[101,  94,  78,  86,  45, 104,  88]  A
[ 47,  89, 108,  90, 129, 168,  98]  F
[ 44, 114,  91, 109, 114,  90, 106]  E
[ 42,  85,  74, 108, 114, 144, 102]  B
[ 20, 113,  99, 123,  87, 121,  91]  M
[ 88, 110, 100, 110, 104, 127, 107]  Q
[ 17,  59, 119, 101,  73,  74,  84]  K
[ 79,  87, 100,  88,  58, 131, 100]  J
[136, 148,  89,  94,  39,  62, 108]  T
asked: [135, 147,  89,  93,  40,  62, 107]	T
shift -1: [ 44, 114]	[ 43, 113]
has: [110, 100]	yes

[104,  94,  69,  76]  S
[ 85,  48, 118, 101]  X
[ 94, 108,  92,  90]  D
[156, 142,  97,  94]  N
[ 36,  74, 146, 138]  G
has: [ 85,  48, 118, 101]	yes
has: [118, 102]	no
has: [ 48, 119, 101]	no
asked: [ 94, 108,  92,  90]	D
asked: [104,  95,  68,  77]	S
has: [101, 118]	no
asked: [156, 143,  98,  95]	N

[108,  72, 100,  97, 114,  63,  55, 101, 106]  P
[119,  88, 103,  94,  77, 119, 124,  49, 127]  V
[ 78,  73,  72,  90, 124, 112,  89, 148,  75]  W
[121,  91,  88,  89,  70,  72,  83,  50,  79]  L
[ 81,  88, 123,  76, 121,  75,  79, 116,  91]  Z
[ 91,  89, 133,  78,  98, 116, 117,  78, 138]  R
[ 97,  96,  97, 115, 110,  53,  32, 132, 103]  U
[127,  72,  66,  84,  99, 120, 149,  54,  58]  H
shift +1: [108]	[109]
shift -1: [110]	[109]
asked: [ 91,  89, 131,  78,  98, 116, 116,  78, 139]	R
has: [73, 66]	no
asked: [ 81,  88, 123,  77, 121,  75,  79, 116,  92]	Z

[124,  40,  66, 110, 144,  81,  96] : zuru
[ 96, 109,  78, 113, 150,  31,  94] : geze
[107, 103,  73, 112, 153,  36,  94] : Lumo
[ 77, 128, 101, 112, 129,  35,  96] : Sare
[ 71, 151, 113, 112, 112,  45,  98] : fimi
[ 96, 109,  78, 113, 150,  32,  94] : puz
[ 97, 108, 121,  89,  54, 161, 105] : nufun
[123,  56,  66, 110, 147,  71,  95] : giton
[ 70, 169, 118, 111, 102,  57,  99] : sulog
[117,  89, 112,  82,  61, 163, 105] : Zoz
shift -1: [110]	[109]
asked: [ 96, 109,  78, 113, 150,  32,  94]	puz
shift +1: [ 78, 113]	[ 79, 114]
shift +1: [70]	[71]
asked: [108, 104,  72, 111, 152,  37,  94]	Lumo
has: [ 94,  32, 150, 113,  78]	no
has: [144,  82]	no

[101, 103, 118, 101,  77] : Vit
[ 44, 137, 123,  83, 101] : femi
[ 44, 137, 123,  87, 107] : zed
[100,  85,  86, 121, 117] : zat
[123,  91,  31, 109, 114] : kele
[114, 110,  57,  90,  98] : milu
has: [ 83, 123, 137]	no
asked: [101, 105, 119, 100,  77]	Vit

[149,  79,  62,  54] -> Toz
[149,  79,  62,  57] -> nubit
[149,  79, 112, 120] -> luvos
asked: [149,  79,  62,  57]	nubit
shift +1: [149,  79,  62]	[150,  80,  63]
has: [79, 62]	yes
asked: [150,  78, 111, 123]	luvos

[ 43, 154,  52,  18]  Pib
[89, 69, 44, 38]  Kunuf
[ 45, 144,  84, 106]  Zub
[150, 157, 189,  73]  sus
[ 43, 154,  52,  43]  limep
[ 73, 147, 179,  59]  gipet
shift +1: [ 73, 147]	[ 74, 148]
has: [ 43, 154,  52]	yes
shift +1: [154,  52]	[155,  53]
has: [106,  84, 144,  45]	no
has: [154,  43]	no
has: [69, 44]	yes

[110, 139,  59,  81,  89,  85, 105, 123, 106, 112,  92, 125,  98,  95,  78,
  99, 117,  59, 135, 128,  76, 111, 113, 100, 108, 123, 123,  86,  91, 132,
  88, 113,  93, 104,  83,  83,  95, 132, 129, 104,  90, 143,  68, 100,  95,
 143, 106,  98] : fazip
[ 99, 144,  75, 140,  67, 128,  67, 103,  78, 127, 119, 113, 105, 132, 116,
 102,  90,  53, 131,  86,  97, 119, 105,  70, 125,  33, 134,  90,  96, 153,
  90, 102,  77, 129,  96, 126,  81,  91,  84,  58,  83,  79,  33,  85, 130,
 113,  58,  99] : gem
[ 84, 121,  90, 121, 116,  99,  78, 124,  85, 128,  86, 111, 137, 127, 113,
 106, 104,  78,  58,  99, 121, 134, 117,  91,  93,  94,  70,  94, 104,  97,
  99, 110, 114,  98, 103, 111, 122,  76,  88,  89, 110,  89,  81, 107, 100,
 102,  70, 109] : Gapak
shift -1: [128,  67]	[127,  66]
asked: [110, 139,  59,  80,  90,  85, 105, 123, 106, 112,  93, 125,  98,  95,  78,
  98, 117,  59, 135, 127,  76, 111, 114, 100, 108, 124, 123,  86,  91, 132,
  88, 113,  92, 105,  82,  83,  95, 132, 129, 104,  90, 143,  68, 100,  96,
 143, 105,  98]	fazip
has: [134, 117]	yes
shift -1: [144,  75]	[143,  74]

[105,  99, 149,  85, 109, 129,  57, 151, 127, 101,  83,  98,  67, 161] : Todir
[ 65,  80, 131,  91,  74,  94, 170, 174, 159,  75,  80, 133, 172, 168] : gor
[ 99, 120,  99,  71,  70,  98,  28, 143,  82,  86, 112,  76, 113,  64] : sagil
[120, 117, 150,  63, 161, 100, 112,  76, 130, 122,  90,  88, 134,  67] : Tul
has: [149,  85, 109]	yes
has: [ 85, 109]	yes
asked: [119, 117, 148,  64, 163, 101, 112,  77, 131, 124,  89,  88, 134,  68]	Tul

[ 73,  59,  81,  43,  20, 163,  95,  63,  85,  58, 119,  55,  88,  42, 118,
  88,  30, 121, 122,  74,  53, 108, 110, 108,  66,  98,  80,  86,  72,  51,
  66, 134,  74] -> nur
[ 73,  59,  81,  43,  20, 163,  95,  63,  85,  58, 119,  55,  88,  42, 118,
  88,  30,  55,  71,  67, 150, 106,  55, 127,  59,  95,  94,  94,  65, 129,
 135,  92,  88] -> tama
[ 73,  59,  81,  43,  20, 163,  95,  63,  85,  58, 119,  55,  88,  42, 118,
  88,  30, 121, 122,  74,  53, 108, 110, 108,  66,  98,  80,  86,  86,  51,
  66, 134,  74] -> Vidam
has: [110, 108]	yes
asked: [ 72,  58,  81,  41,  21, 163,  95,  62,  85,  59, 121,  56,  88,  42, 117,
  85,  29, 121, 121,  74,  54, 107, 109, 108,  65,  98,  79,  86,  87,  49,
  66, 135,  73]	Vidam

[ 61, 113,  93, 129,  87,  86, 111, 102,  62] : rogi
[140,  86,  92, 134,  99,  96, 124,  90, 113] : peg
[140,  86, 133, 134,  99,  96, 124,  90, 113] : fonin
shift -1: [86]	[85]
has: [140,  86,  92]	yes
asked: [ 61, 113,  93, 128,  86,  86, 111, 101,  62]	rogi
asked: [140,  86, 133, 133,  99,  96, 124,  91, 113]	fonin
has: [113,  90]	no

[115,  45, 128,  76,  94, 104, 134, 103,  52,  61,  89,  91, 102, 113, 126,
 106] = veleb
[122,  77, 117, 120, 120,  73, 131, 136,  85, 112, 112,  95,  68,  57, 129,
 102] = Vul
[120,  61, 108, 111,  57, 113, 129, 101,  77, 107,  96,  36, 112, 109, 131,
  90] = fumu
[114,  47, 111,  39, 138, 101, 125, 108,  97,  50, 117, 178, 118,  71,  84,
 149] = bila
[ 70,  51, 155, 116, 104, 116, 183, 110,  42,  88,  60,  66,  68,  86, 140,
 108] = Tinov
[113,  85,  53,  82,  87, 112,  96, 111, 124,  95, 137, 103, 152, 141, 113,
 121] = zoze
[136,  76,  61,  96,  93,  51,  99, 105, 121,  88, 110, 107, 128, 117,  99,
 105] = Nobos
[113,  85,  53,  82,  87, 112,  96, 111,  72,  92,  91, 114,  84, 114, 143,
 118] = gifa
has: [88, 60, 66, 68, 86]	yes
has: [93, 96]	no
asked: [113,  85,  52,  82,  88, 112,  96, 111, 124,  95, 137, 103, 152, 141, 114,
 120]	zoze
asked: [136,  77,  61,  95,  92,  50,  99, 106, 121,  88, 110, 107, 126, 117,  99,
 105]	Nobos

[123,  86, 138,  63, 153, 116,  88]  bano
[ 38, 164,  59,  97,  79, 146,  76]  figu
[123,  86, 138,  63, 153,  94,  91]  nin
[ 80, 129,  50,  95,  97, 121,  87]  nif
[134,  94, 141, 110,  31, 116,  90]  zona
[105,  75,  95, 104, 161,  98, 117]  Roz
[134,  94, 141, 110,  31,  80, 137]  bavo
shift -1: [ 95, 104, 161,  98]	[ 94, 103, 160,  97]
shift +1: [ 80, 129]	[ 81, 130]
shift -1: [ 95,  97, 121]	[ 94,  96, 120]
asked: [135,  96, 142, 110,  31,  79, 137]	bavo
shift +1: [ 86, 138]	[ 87, 139]
has: [ 76, 146]	no

[ 88, 144,  41,  68,  56,  44, 180,  65,  65,  90,  70,  93, 127,  50,  28] : zabo
[ 26, 174,  82, 109,  60,  45, 163, 120,  62,  86, 114, 176, 186, 111,  80] : zelek
[ 26, 174,  82, 109,  60,  45, 163,  57,  62,  86, 114, 176, 186, 111,  80] : Gok
shift +1: [26]	[27]
shift +1: [163,  57]	[164,  58]
shift -1: [57, 62]	[56, 61]
shift -1: [65]	[64]
shift +1: [ 56,  44, 180]	[ 57,  45, 181]
asked: [ 87, 143,  41,  68,  57,  43, 180,  65,  65,  90,  69,  93, 126,  50,  27]	zabo

[122,  99,  51, 108] = nutam
[ 51, 147,  68,  82] = nutu
[122, 100,  51, 108] = lum
[ 57, 137, 112, 148] = mitug
[135,  39,  78,  96] = tefe
[142,  63, 151,  29] = benug
[114, 122, 144,  59] = Gagev
[ 95, 150, 109, 159] = vavo
[120, 127,  92,  81] = gevo
asked: [121, 129,  93,  81]	gevo
shift -1: [ 57, 137]	[ 56, 136]
asked: [ 96, 149, 109, 159]	vavo

[117, 110, 134,  79,  86,  82,  79, 127] -> kof
[147,  89, 169,  86,  93,  84, 120,  80] -> rozuz
[140, 103, 118,  87,  84, 153,  65,  88] -> gos
[110, 116,  98,  85,  69, 123, 123,  85] -> puf
[132,  87, 105, 128, 110,  73,  79,  85] -> Dek
[ 89,  67, 122, 113, 107, 107, 125,  82] -> vinis
[ 85,  59, 109,  56, 140,  91, 123, 125] -> rivo
[121, 119, 102,  95, 132,  51,  85, 106] -> suga
[134,  74,  59, 129,  86, 102,  84, 128] -> pamo
shift -1: [59]	[58]
shift +1: [51]	[52]
shift +1: [93, 84]	[94, 85]
asked: [134,  73,  59, 130,  85, 103,  84, 129]	pamo
has: [105, 128, 110]	yes

